data =
[[119 137 152 126 127 129 135]
 [129 128 127 129 129 127 127]
 [127 127 129 128 128 129 129]
 [126 130 132 127 128 128 129]]
data[0,0] = 119
data[:, 1] = [137, 128, 127, 130]
data[1,1] = 128
data[2,2] = 129
data[0,2] = 152
data[2,4] = 128
data[0,6] = 135
data[:, 6] = [135, 127, 129, 129]
data[1,3] = 129

M =
[[151 152 106 148 103 100 108 148 147 150]
 [148 148 109 145 106 104 111 145 144 146]]
Indices start at 0.
row 0 col 0: 151
row 0 col 9: 150
row 0 col 7: 148
row 0 col 8: 147
row 0 col 2: 106
row 1 col 2: 109
row 1 col 8: 144

A =
array([[124, 137, 116, 133, 143, 117, 135, 134, 131, 125, 145, 132, 133,
        132, 135],
       [127, 135, 123, 131, 132, 126, 127, 133, 129, 125, 134, 130, 131,
        129, 128],
       [125, 147, 112, 138, 138, 124, 123, 141, 132, 117, 145, 136, 136,
        132, 126],
       [127, 133, 115, 142, 139, 128, 127, 128, 129, 123, 137, 137, 132,
        138, 133],
       [125, 152, 101, 151, 144, 130, 116, 141, 132, 112, 149, 145, 139,
        141, 126]])
Indices start at 0.
(0, 0) -> 124
(2, 8) -> 132
(3, 10) -> 137
(1, 0) -> 127
(4, 4) -> 144
(3, 9) -> 123
(1, 8) -> 129
(4, 12) -> 139
(3, 6) -> 127
(3, 8) -> 129
(2, 14) -> 126
(4, 11) -> 145
(1, 10) -> 134
(1, 1) -> 135
(3, 13) -> 138
(0, 1) -> 137
(1, 13) -> 129
(4, 0) -> 125
(4, 5) -> 130
(0, 5) -> 117
(4, 13) -> 141
(2, 11) -> 136
(2, 7) -> 141
(3, 12) -> 132
(3, 3) -> 142
(3, 11) -> 137
(2, 12) -> 136
(0, 3) -> 133
(4, 14) -> 126
(2, 3) -> 138
(2, 4) -> 138
(4, 2) -> 101

B =
[[132 128 133 125 130 123 119 142]
 [132 125 125 127 128 126 140 131]
 [125 132 130 128 125 127 139  99]
 [126 127 119 131 128 123 131 126]
 [126 124 126 130 130 129 133 108]
 [129 119 120 129 131 131 123 123]
 [126 135 122 133 139 131 137 135]
 [127 134 128 126 124 129 138 118]
 [134 139 120 137 127 131 133 138]
 [127 137 134 128 126 131 133 145]
 [122 139 118 125 133 125 120 142]
 [125 118 129 128 124 124 131 139]
 [135 120 139 121 121 125 119 123]]
Rows and columns are counted from 0.
(0, 0): 132
(6, 0): 126
(2, 6): 139
(8, 2): 120
(1, 0): 132
(9, 4): 126
(7, 5): 129
(0, 4): 130
(9, 2): 134
(1, 7): 131
(7, 2): 128
(3, 3): 131
(4, 0): 126
(1, 4): 128
(9, 6): 133
(5, 5): 131
(11, 4): 124
(9, 5): 131
(8, 5): 131
(1, 1): 125
(12, 0): 135
(2, 0): 125
(12, 3): 121
(10, 4): 133
(11, 7): 139
(12, 7): 123
(6, 5): 131
(3, 2): 119
(8, 0): 134
(4, 4): 130
(10, 7): 142
(2, 7): 99
(5, 4): 131
(2, 4): 125
(5, 0): 129

W =
[[126 153 149 149 102 114 107 131 111 131 139]
 [116 124 124 129 124 125 132 138 119 138 130]]
Indices start at 0.
(0, 0): 126
(1, 4): 124
(1, 10): 130
(1, 9): 138
(1, 6): 132
(1, 3): 129
(0, 6): 107
(0, 1): 153
(1, 1): 124

grid = 104  131  112  123  128  109  134  103  128  104  128  131  101  106
grid[0] = 104
grid[9] = 104
grid[2] = 112
grid[13] = 106

arr = [140 139 101 102 156]
arr[0]: 140
arr[4]: 156
arr[3]: 102

a =
[[143 101 135 137 117 156 109 122 137 110 152]
 [143 124 104 103 124 147 147 128 112 119 143]
 [142 122 102 107 133 150 139 116 114 137 155]
 [142 116 120 156 107 121 152 115 122 135 133]
 [143 112 103 137 147 118 120 153 141 103 113]
 [143 100 150 111 156 102 141 112 147 123 130]
 [142 116 100 126 150 133 111 129 155 138 104]
 [143 113 102 134 149 121 115 147 150 111 104]
 [143 123 102 105 129 149 143 121 112 128 152]
 [142 111 104 141 143 113 128 156 128 100 127]
 [142 103 125 146 111 145 139 100 138 126 114]
 [142 124 103 103 124 147 146 127 111 120 144]
 [142 125 104 102 120 143 149 134 115 114 134]
 [142 120 100 113 142 148 125 112 130 154 146]
 [142 107 113 149 125 118 155 129 100 136 133]
 [143 100 145 121 137 137 105 143 109 150 124]]
a[0, 0]	143
a[6, 2]	100
a[3, 4]	107
a[15, 10]	124
a[:, 2]	[135, 104, 102, 120, 103, 150, 100, 102, 102, 104, 125, 103, 104, 100, 113, 145]
a[1, 0]	143
a[3]	[142, 116, 120, 156, 107, 121, 152, 115, 122, 135, 133]
a[15, 5]	137
a[9]	[142, 111, 104, 141, 143, 113, 128, 156, 128, 100, 127]
a[13, 0]	142
a[:, 1]	[101, 124, 122, 116, 112, 100, 116, 113, 123, 111, 103, 124, 125, 120, 107, 100]
a[1, 4]	124
a[2, 10]	155
a[:, 9]	[110, 119, 137, 135, 103, 123, 138, 111, 128, 100, 126, 120, 114, 154, 136, 150]
a[2, 3]	107
a[4, 10]	113
a[3, 9]	135
a[0, 7]	122
a[3, 10]	133
a[5]	[143, 100, 150, 111, 156, 102, 141, 112, 147, 123, 130]
a[11, 10]	144
a[2, 5]	150
a[9, 9]	100
a[0, 5]	156
a[:, 6]	[109, 147, 139, 152, 120, 141, 111, 115, 143, 128, 139, 146, 149, 125, 155, 105]
a[7, 7]	147
a[8, 8]	112
a[11, 5]	147
a[14, 5]	118
a[8, 6]	143
a[:, 10]	[152, 143, 155, 133, 113, 130, 104, 104, 152, 127, 114, 144, 134, 146, 133, 124]
a[:, 7]	[122, 128, 116, 115, 153, 112, 129, 147, 121, 156, 100, 127, 134, 112, 129, 143]
a[4, 7]	153
a[1]	[143, 124, 104, 103, 124, 147, 147, 128, 112, 119, 143]
a[1, 5]	147

m =
[[123 121 116 136 125 128 117 133 123 134 123 119 129]
 [115 118 131 111 134 141 133 135 129 137 131 133 134]
 [132 133 136 122 130 127 136 124 132 124 130 134 128]
 [128 128 128 128 128 128 128 127 127 127 128 127 128]
 [125 128 127 126 130 133 128 130 130 130 126 132 132]
 [133 105 105 115 120 134 107 132 113 138 132 132 134]
 [137 133 127 138 125 120 124 124 127 123 126 125 124]
 [127 127 119 123 131 129 133 145 136 136 126 133 121]
 [137 106 102 110 114 129 110 125 122 136 136 130 134]
 [136 122 135 130 126 106 132 120 131 112 126 135 129]]
m[-10, -13]: 123
m[:, 10]: [123, 131, 130, 128, 126, 132, 126, 126, 136, 126]
m[-2, -2]: 130
m[:, -1]: [129, 134, 128, 128, 132, 134, 124, 121, 134, 129]
m[:, -10]: [136, 111, 122, 128, 126, 115, 138, 123, 110, 130]
m[-1, 3]: 130
m[8, -7]: 110
m[-9, -9]: 134
m[-8, 12]: 128
m[-5, 7]: 132
m[-5, 8]: 113
m[-4, 8]: 127
m[:, -2]: [119, 133, 134, 127, 132, 132, 125, 133, 130, 135]
m[-3, -7]: 133
m[6, 10]: 126
m[0]: [123, 121, 116, 136, 125, 128, 117, 133, 123, 134, 123, 119, 129]
m[2, 7]: 124
m[-8]: [132, 133, 136, 122, 130, 127, 136, 124, 132, 124, 130, 134, 128]
m[-7, -12]: 128
m[1, 9]: 137
m[-10, 9]: 134
m[-3, 11]: 133
m[1]: [115, 118, 131, 111, 134, 141, 133, 135, 129, 137, 131, 133, 134]
m[-2, 8]: 122
m[1, -3]: 131
m[8, -3]: 136
m[-3, 8]: 136
m[-5, 1]: 105
m[4, 7]: 130
m[-6]: [125, 128, 127, 126, 130, 133, 128, 130, 130, 130, 126, 132, 132]
m[-3]: [127, 127, 119, 123, 131, 129, 133, 145, 136, 136, 126, 133, 121]
m[4, -8]: 133
m[-3, -4]: 136
m[5, 10]: 132

x = [130 156 129 142 138 122 157 155 138 146 115 123 145 117]
x[-14] -> 130
x[6] -> 157
x[8] -> 138
x[-5] -> 146

X = [121, 128, 128, 144, 118, 140, 119, 154, 125, 113, 119]
X[0] -> 121
X[8] -> 125
X[5] -> 140
X[10] -> 119
